Each row below holds a small network's activations on one record, seen along a few directions.
After each row come some of the record's fields: H, B, K, S, L, T, M, Y.
A field that a record lacks is written missing.
Other fields move the rows too, some of them a lot.
In the rows, zero is written as 500.
Random noise pushes rows far along 21 fixed directions. That doesn't count. These rows show it; they differ only by the noise:
[520 511 450 473 466 583 247 564 595 318 574 612 505 384 423 236 346 730
 216 498 489 605 641 589 385 391 415 307 495 532 331 751 561 275 535 450
 588 521 449 582 648 563 514]
[471 474 693 592 504 358 491 494 480 408 502 471 462 508 438 472 510 587
 591 557 401 468 472 455 346 318 667 419 516 644 294 573 548 614 421 350
 663 428 680 552 531 423 551]
[602 310 550 528 311 457 311 444 538 563 423 358 461 520 428 556 577 526
 427 101 504 509 506 187 500 474 427 340 345 494 649 644 573 441 435 437
 582 465 586 414 672 360 607]
[622 587 367 593 327 452 490 414 599 729 230 353 759 582 653 672 440 759
 495 725 257 507 515 431 438 367 129 479 376 343 324 533 607 433 627 545
 289 359 543 565 365 195 719]
[403 438 690 323 671 560 592 576 472 490 499 638 458 469 474 564 392 591
 577 608 419 485 652 535 573 551 485 620 471 521 534 426 572 592 428 454
 425 687 393 261 479 565 655]
[373 633 555 347 435 661 351 462 561 465 376 521 458 596 601 445 478 347
 495 443 448 510 533 312 647 302 460 660 655 492 480 420 443 386 453 364
 368 502 460 269 478 296 516]
[574 541 582 289 413 633 437 705 569 844 253 418 574 343 560 748 539 516
 377 343 292 596 554 328 466 631 385 658 597 713 427 406 487 399 337 491
 532 392 521 502 483 520 556]
[395 412 721 363 544 619 462 438 454 642 599 343 748 268 590 212 384 519
 568 623 773 526 439 733 578 439 526 483 493 288 667 444 314 473 655 661
 295 387 266 355 630 468 526]
[476 452 358 414 652 495 563 635 513 299 492 633 534 426 496 478 404 473
 484 306 532 657 544 541 486 500 533 557 384 661 308 697 492 454 595 402
 584 445 523 532 683 566 532]
[567 539 456 690 449 272 404 444 665 454 359 467 786 663 435 481 662 516
 756 571 612 519 289 314 553 261 613 512 455 537 259 497 535 531 505 419
 437 424 713 418 197 336 410]
[730 569 425 614 333 503 536 417 649 518 735 549 651 618 329 517 655 723
 452 279 510 509 526 323 446 484 448 344 489 366 431 523 593 300 354 529
 723 592 529 535 410 563 502]
[421 336 689 477 427 434 483 707 474 645 477 502 609 604 607 737 551 592
 655 379 365 560 514 569 595 469 460 585 520 512 628 383 680 409 346 589
 271 565 600 465 552 475 626]
[604 493 530 387 437 564 468 354 501 392 756 398 378 351 461 407 521 380
 495 372 547 442 385 429 484 647 591 544 527 667 527 490 350 442 554 354
 719 457 461 570 506 625 239]
[446 530 600 597 414 346 252 562 563 599 239 419 716 375 522 345 470 431
 489 127 374 459 269 457 313 195 393 330 430 530 372 672 524 477 683 516
 454 179 549 632 752 488 688]
[514 668 447 340 584 644 725 659 552 584 365 480 601 578 766 505 391 288
 407 419 460 688 590 665 593 609 515 639 561 572 351 416 333 428 400 295
 454 175 228 499 594 489 359]
[423 454 397 623 387 473 447 522 488 439 375 488 697 573 383 522 708 576
 442 420 555 666 495 585 526 337 548 509 456 392 358 458 545 458 445 567
 466 456 604 543 591 351 631]
[771 648 561 503 324 509 451 505 580 444 808 767 670 578 400 615 608 602
 587 365 335 325 367 493 560 580 538 550 639 551 507 263 571 354 399 518
 548 652 479 538 281 590 221]
[585 484 377 440 558 661 485 497 417 408 688 442 497 357 341 392 582 543
 517 516 615 611 657 378 540 608 645 617 591 581 551 519 436 470 528 461
 615 613 477 388 480 334 387]
[575 399 710 395 416 360 264 516 718 524 316 482 587 486 480 422 488 624
 432 263 326 472 389 591 536 564 259 446 365 643 524 482 455 512 521 443
 334 479 441 609 329 772 358]
[588 346 618 429 434 448 347 591 616 603 341 521 573 485 498 570 520 414
 364 455 585 487 383 549 575 659 478 410 331 508 586 397 557 463 405 436
 405 399 336 406 536 697 409]
[646 401 305 551 574 425 487 552 534 316 601 703 809 482 416 477 470 756
 659 172 632 584 573 465 617 482 525 522 278 445 425 758 544 451 595 538
 611 553 544 452 633 258 549]
[364 641 691 353 354 715 349 228 468 444 692 713 403 222 343 445 243 457
 359 348 659 314 374 389 585 411 460 416 459 638 371 610 388 457 441 591
 774 793 588 227 490 770 660]
[441 409 652 284 352 522 445 425 703 374 448 725 422 561 461 656 645 448
 249 544 561 411 262 563 454 390 415 501 415 338 359 277 458 338 455 540
 506 501 548 616 599 857 541]

[374 380 549 520 559 510 473 573 363 498 311 419 414 466 280 510 702 678
 419 451 302 587 769 426 359 420 551 551 533 409 520 478 618 653 413 471
 602 540 530 487 708 260 830] => {H: h2, B: b1, K: k1, S: s2, L: missing, T: missing, M: missing, Y: missing}
[512 425 440 443 490 510 274 505 546 570 464 393 489 267 399 451 640 648
 468 399 480 467 504 486 468 674 390 630 493 521 582 539 454 477 585 579
 637 536 504 731 505 544 457] => {H: h1, B: b4, K: missing, S: missing, L: l1, T: t2, M: m1, Y: y2}
[271 502 482 502 253 673 385 377 401 462 552 297 382 549 419 465 580 410
 305 643 534 746 581 552 608 436 586 468 667 576 512 343 582 355 265 452
 374 667 496 276 382 588 510] => {H: h1, B: b3, K: missing, S: missing, L: l2, T: t4, M: m1, Y: y2}
[615 320 703 343 592 485 350 668 590 469 486 568 584 290 481 364 479 654
 445 657 648 528 476 470 324 407 706 427 526 518 425 574 427 453 544 513
 552 331 581 562 642 425 388] => {H: h2, B: b2, K: missing, S: missing, L: l2, T: t4, M: m1, Y: y1}
[495 595 258 487 371 659 373 342 287 344 485 554 434 369 333 555 501 195
 367 458 395 448 391 472 602 633 530 563 463 617 559 347 582 545 662 413
 434 576 329 270 514 459 451] => {H: h1, B: b4, K: missing, S: missing, L: l2, T: t3, M: m2, Y: y2}
[592 612 485 582 384 415 617 488 587 654 329 208 449 677 700 576 512 353
 485 431 322 593 474 363 412 493 489 442 551 675 348 517 446 480 368 254
 556 155 548 629 406 434 369] => {H: h2, B: b2, K: missing, S: missing, L: l2, T: t4, M: m2, Y: y1}
[585 433 529 628 377 370 579 370 452 537 682 380 516 531 522 619 517 557
 632 596 468 388 364 478 414 490 492 413 421 469 510 489 591 488 550 520
 553 480 631 595 464 516 522] => {H: h2, B: b1, K: k1, S: s2, L: missing, T: missing, M: missing, Y: missing}
[583 477 451 666 530 425 501 558 454 563 562 430 586 490 419 492 594 605
 671 415 658 521 559 379 553 506 619 514 529 548 554 626 460 587 458 625
 614 586 719 537 402 303 451] => {H: h1, B: b4, K: k1, S: s2, L: missing, T: missing, M: missing, Y: missing}
[364 574 491 610 305 594 507 128 308 341 759 428 341 492 497 462 355 434
 518 558 540 357 440 527 575 387 470 422 473 458 540 532 462 523 567 517
 575 645 561 405 544 389 590] => {H: h1, B: b2, K: missing, S: missing, L: l1, T: t2, M: m2, Y: y1}
[410 209 468 309 448 455 615 450 674 257 563 531 507 696 584 609 521 653
 480 270 656 787 550 459 623 391 495 500 284 403 367 617 545 258 363 403
 566 504 601 440 664 582 618] => {H: h1, B: b2, K: missing, S: missing, L: l2, T: t3, M: m2, Y: y1}
[433 710 255 519 531 734 628 527 290 536 542 543 312 443 553 594 455 245
 350 688 462 440 560 597 482 595 395 638 659 464 581 412 436 502 666 659
 402 567 480 616 580 467 532] => {H: h2, B: b4, K: k1, S: s1, L: missing, T: missing, M: missing, Y: missing}
[174 507 310 600 451 442 271 396 475 391 383 383 391 506 702 461 353 390
 484 504 514 516 481 880 817 713 349 691 312 584 463 586 563 464 432 333
 536 503 322 580 510 628 482] => {H: h1, B: b2, K: k1, S: s2, L: missing, T: missing, M: missing, Y: missing}
[631 382 698 513 440 436 693 434 593 635 540 496 426 658 440 614 515 594
 417 320 574 480 561 336 478 531 462 238 354 405 589 543 489 556 277 544
 598 559 568 422 459 673 590] => {H: h2, B: b3, K: missing, S: missing, L: l2, T: t4, M: m2, Y: y1}
[373 526 550 501 589 547 545 770 385 507 556 558 396 534 645 602 497 510
 513 786 358 531 644 783 499 567 606 673 727 568 512 352 603 464 351 490
 431 511 475 647 592 447 432] => {H: h1, B: b2, K: missing, S: missing, L: l1, T: t2, M: m2, Y: y2}
[385 330 716 541 440 374 167 577 605 563 431 645 529 472 669 535 394 717
 483 610 666 318 411 664 585 430 488 435 346 275 531 623 625 380 348 592
 596 447 555 598 741 432 632] => {H: h1, B: b2, K: k2, S: s2, L: missing, T: missing, M: missing, Y: missing}
[521 623 584 457 314 539 505 382 482 580 505 534 457 510 625 711 448 380
 431 611 357 326 355 511 503 566 554 539 516 471 392 317 588 421 330 321
 676 333 358 450 569 505 489] => {H: h2, B: b1, K: k1, S: s2, L: missing, T: missing, M: missing, Y: missing}
[670 540 612 339 592 484 363 626 598 532 543 649 561 514 686 466 324 389
 723 426 414 349 457 190 534 432 581 519 622 549 658 540 594 416 568 304
 394 413 306 213 518 304 341] => {H: h1, B: b3, K: k1, S: s2, L: missing, T: missing, M: missing, Y: missing}
[408 476 504 371 591 396 571 520 680 468 431 659 639 585 630 671 499 471
 678 679 560 505 302 554 621 471 489 692 417 487 313 384 562 427 485 478
 401 531 522 446 311 754 485] => {H: h1, B: b3, K: k1, S: s1, L: missing, T: missing, M: missing, Y: missing}
[583 487 524 534 395 502 342 544 480 334 270 792 374 633 340 607 612 395
 242  89 418 379 522 652 626 629 388 464 390 597 646 405 349 716 417 501
 465 604 478 612 600 497 354] => {H: h1, B: b1, K: missing, S: missing, L: l1, T: t1, M: m2, Y: y2}
[408 401 531 341 673 446 612 533 329 310 520 501 449 325 531 477 412 432
 673 274 258 520 469 501 384 452 585 632 469 667 480 599 493 649 778 396
 500 388 501 549 764 410 593] => {H: h1, B: b4, K: missing, S: missing, L: l2, T: t3, M: m2, Y: y2}
[525 440 502 577 335 616 428 327 314 296 605 419 361 420 307 360 588 387
 278 574 750 542 494 598 559 525 730 391 523 609 546 465 266 625 472 514
 573 549 622 503 541 373 273] => {H: h2, B: b1, K: missing, S: missing, L: l1, T: t2, M: m2, Y: y1}
[491 794 501 332 586 591 418 253 697 436 530 644 328 484 633 312 239 486
 553 425 492 219 476 294 634 470 193 644 502 497 440 687 242 489 661 463
 600 648 490 489 246 543 430] => {H: h2, B: b4, K: missing, S: missing, L: l2, T: t4, M: m2, Y: y1}
[221 549 350 551 744 581 501 699 406 559 414 479 669 294 317 258 553 412
 458 347 627 720 617 721 518 545 541 578 512 439 491 546 582 492 522 609
 499 529 254 376 655 737 755] => {H: h2, B: b1, K: k1, S: s2, L: missing, T: missing, M: missing, Y: missing}
[141 505 435 527 490 488 557 413 498 399 627 519 480 618 529 631 749 382
 785 434 751 518 343 570 762 403 614 893 570 425 416 356 446 396 352 600
 621 674 744 561 430 558 561] => {H: h1, B: b1, K: missing, S: missing, L: l1, T: t2, M: m2, Y: y1}
[273 359 462 578 514 540 378 449 372 629 416 219 285 351 401 508 643 367
 481 551 705 516 535 370 519 583 537 574 442 433 661 541 562 527 430 566
 627 571 599 439 607 493 715] => {H: h2, B: b4, K: missing, S: missing, L: l2, T: t4, M: m1, Y: y1}
[367 598 422 414 606 552 383 543 404 377 508 700 369 332 612 556 347 455
 562 692 357 323 458 527 433 437 489 694 580 508 416 576 579 465 698 467
 569 508 499 571 698 345 608] => {H: h1, B: b4, K: k1, S: s2, L: missing, T: missing, M: missing, Y: missing}
[538 358 627 343 414 409 413 246 617 459 396 492 399 485 633 553 414 596
 485 289 433 282 399 507 606 584 206 531 231 400 636 577 321 601 635 492
 511 488 461 628 540 539 484] => {H: h2, B: b3, K: k1, S: s2, L: missing, T: missing, M: missing, Y: missing}
[523 413 512 577 587 356 802 293 567 500 576 508 480 655 450 659 621 522
 678 566 684 378 431 466 563 609 518 506 263 283 498 429 477 684 423 480
 683 562 495 478 398 639 567] => {H: h2, B: b3, K: missing, S: missing, L: l1, T: t2, M: m1, Y: y2}

Which values does each new row have?
[373 358 578 290 489 673 517 604 481 464 535 483 541 452 509 492 521 490
 397 602 668 774 605 520 567 444 739 561 598 494 437 403 499 325 321 452
 464 473 459 280 647 445 530] => {H: h1, B: b2, K: missing, S: missing, L: l1, T: t2, M: m2, Y: y1}
[310 462 504 433 593 517 715 492 528 510 549 507 614 529 416 554 637 729
 585 417 509 663 609 666 527 500 482 680 481 378 344 434 488 475 354 566
 640 594 519 570 503 614 712] => {H: h2, B: b1, K: missing, S: missing, L: l1, T: t2, M: m2, Y: y2}
[617 472 485 349 503 525 443 476 652 454 267 514 260 600 460 584 563 480
 345 233 367 476 642 262 581 653 284 586 427 633 588 531 355 606 460 372
 519 594 535 515 364 527 395] => {H: h2, B: b2, K: k1, S: s2, L: missing, T: missing, M: missing, Y: missing}
[493 248 500 468 513 429 375 835 624 546 248 700 651 572 562 701 464 501
 494 405 833 707 471 478 677 439 526 478 375 656 471 654 499 426 396 701
 226 592 857 420 484 517 465] => {H: h2, B: b2, K: missing, S: missing, L: l1, T: t2, M: m1, Y: y2}
[597 413 581 457 400 523 343 578 469 624 683 466 671 366 487 478 463 694
 575 489 407 519 498 550 520 599 536 470 569 509 652 464 661 311 476 570
 408 546 423 451 449 471 421] => {H: h2, B: b4, K: missing, S: missing, L: l2, T: t4, M: m2, Y: y1}
[334 585 557 404 314 605 317 400 777 532 448 391 246 765 678 439 507 420
 300 592 583 533 514 407 651 396 263 500 622 405 493 448 461 171 261 410
 428 575 517 512 307 716 421] => {H: h1, B: b4, K: missing, S: missing, L: l1, T: t2, M: m2, Y: y1}
[513 652 460 594 558 502 479 672 504 686 453 324 661 446 545 409 583 464
 634 592 497 598 525 424 418 414 597 585 738 608 414 496 475 448 501 513
 473 360 564 540 382 376 429] => {H: h2, B: b1, K: k1, S: s2, L: missing, T: missing, M: missing, Y: missing}
[647 375 324 564 572 399 479 440 489 412 744 533 530 465 572 434 428 581
 697 484 501 321 420 564 485 638 340 496 323 289 756 617 596 440 861 582
 398 523 374 638 593 449 440] => {H: h2, B: b2, K: missing, S: missing, L: l2, T: t4, M: m1, Y: y1}
[487 348 469 431 628 443 534 534 408 405 428 483 620 326 405 418 501 589
 620 358 485 569 476 686 542 549 399 633 376 592 572 564 325 687 830 696
 268 563 611 654 476 482 492] => {H: h2, B: b4, K: missing, S: missing, L: l1, T: t2, M: m2, Y: y1}
[428 422 396 373 500 562 439 425 353 259 589 616 391 359 555 618 368 562
 621 550 469 455 511 472 564 441 475 719 464 652 461 627 451 532 730 519
 510 647 722 532 607 231 531] => {H: h1, B: b1, K: missing, S: missing, L: l1, T: t2, M: m1, Y: y2}
[492 696 628 508 500 574 540 501 401 627 508 515 327 489 617 619 389 424
 565 649 366 311 536 364 464 473 558 587 699 617 458 488 457 585 404 462
 632 504 625 512 459 321 501] => {H: h2, B: b4, K: k1, S: s1, L: missing, T: missing, M: missing, Y: missing}
[717 480 326 556 608 504 666 657 434 532 554 458 731 550 419 451 558 589
 614 361 430 687 687 414 442 549 560 449 546 465 641 528 593 517 605 517
 318 482 366 384 499 273 465] => {H: h1, B: b4, K: missing, S: missing, L: l2, T: t4, M: m1, Y: y2}
[522 332 336 445 577 453 505 514 502 500 546 387 519 315 348 571 643 388
 531 423 597 570 388 358 426 695 546 552 346 538 542 477 646 433 607 450
 626 463 375 422 594 755 562] => {H: h1, B: b1, K: missing, S: missing, L: l2, T: t3, M: m2, Y: y1}
[525 497 556 474 540 467 714 467 406 357 487 545 554 595 471 529 552 438
 644 455 443 562 469 566 546 479 755 601 530 606 383 375 370 708 457 359
 516 399 572 469 448 307 355] => {H: h2, B: b2, K: missing, S: missing, L: l1, T: t2, M: m1, Y: y1}
